A small network was shown many inputs. Here are its activations along a few directions, one row for each input.
Each table varies a few parts of the input and shows all the possible inputs, shuffled.
Descriptions start from the smaller parts, as in this example, which fits no table here: one of 3 separate values, together with either a single point or one of 11 places along a line or (one of 6 places along a line, together with one of 8 places around a ring).
Shared parts are said once, and a part with two or three values counts as separate values.

Other details of the inputs shift rows strongly along two fixed directions, in all tables alike. That doesn't count.

Table:
R1: [ -9  16 -70 -69  21  -6 -14 -36 -15   3  10  34 -33 -14  -2   3]
R2: [  0 -14  27  11  -4  -6   9   5  -1 -12 -17 -23  33   7  12  -3]
R3: [-30  15  29 102 -24  53  10  60  94  86  65  18 -74  24 -16  29]
R4: [ 8 -9 -4 -7  6 -8 -4 -7 -5 -3 -8 -6  7  5  2 -8]
R5: [-11  12 -39 -47  15  -1 -12 -27 -11   2  13  25 -32 -15  -1   7]
R6: [ -1 -18  44  26 -26 -11  22   9 -19 -21 -42 -39  66   6  24  -4]
R7: [ 20  14 -32 -30  11 -11 -13 -15 -13   0  10  25 -18  -8 -18 -12]
R8: [ -5 -14  48  29 -23  -7  20  12 -14 -24 -39 -33  58   4  22  -2]
R9: [-11  17 -65 -65  23  -3 -18 -35 -14   2  12  32 -35 -16  -5   7]
R10: [ -3 -19  52  31 -18 -10  22  11  -8 -24 -32 -33  55   5  21  -2]
R11: [-35  13  48  95 -26  53  24  49  72  89  70  35 -92  14 -15  29]
R12: [  0 -21  47  30 -22 -17  24   8 -12 -17 -35 -39  62   8  23  -5]
R13: [ -9  18  44 100 -24  47  18  65  71  84  74  36 -90  14 -37  15]
R14: [ 16   6 -36 -30  16  -6 -17 -17 -11  -2   8  17 -18   0 -11  -8]
R15: [ -3 -16  50  31 -24  -7  22  11 -17 -21 -43 -37  64   6  21  -2]
R16: [ 7 -7 -1 -5  9 -4 -4 -5 -5 -4 -7 -6  6  3 -1 -5]
R17: [ 16  24 -60 -52  22  -6 -27 -22 -12  -2  19  33 -33 -17 -24  -7]
R18: [ 15  17 -38 -36  16  -4 -18 -11 -10  -1  19  25 -31 -14 -22  -7]
R19: [  0  -8  -3 -10   0 -11  -2  -8  -3 -10 -13 -17  26   5  10  -4]
R20: [ -5 -21  68  42 -28  -6  27  17 -17 -27 -45 -38  69   8  24  -5]
R21: [ -3 -10  28  14 -12 -11  13   5  -4 -21 -25 -27  42   2  18   1]
R22: [ 13  12 -51 -49  26   0 -25 -20 -11 -11  18  20 -33 -12 -16  -3]
R23: [ -1 -15  28  10  -3  -4   9   4  -3 -16 -16 -22  33   4  11  -3]
R24: [ 13  14 -54 -46  25  -3 -27 -23 -11  -5  13  23 -28  -8 -16  -4]
R25: [  5   1 -29 -29  18  -1 -17 -12  -1  -8   3   5 -14  -4  -4  -2]
R26: [  5   0 -28 -30  18   1 -16 -13  -2 -11   4   5 -14  -7  -5  -2]
R27: [ -2 -11  29  16 -13 -12  14   3  -8 -18 -29 -30  48   3  17   0]
R28: [ 13   7 -32 -30  19   0 -18 -11  -9  -5  13  17 -25  -4 -13  -4]
Each input here is: one of 4 places along a line, together with either a single point or one of 6 places along a line.
Question: Changing only the place on the line of 4 turns R27 into R10. The same change can be made to R9. Which row results?
Answer: R11
Question: List by row number the other rows that have the place on the line of 4 in common with R28.
Answer: R2, R5, R8, R18, R21, R25
Question: Start at R6 and move only the place on the line of 4, one step at a time. The first step leads to R15. Which rows follow, in order?
Answer: R8, R20
Question: List by row number the other rows that have the place on the line of 4 in common with R19.
Answer: R1, R4, R6, R7, R12, R14
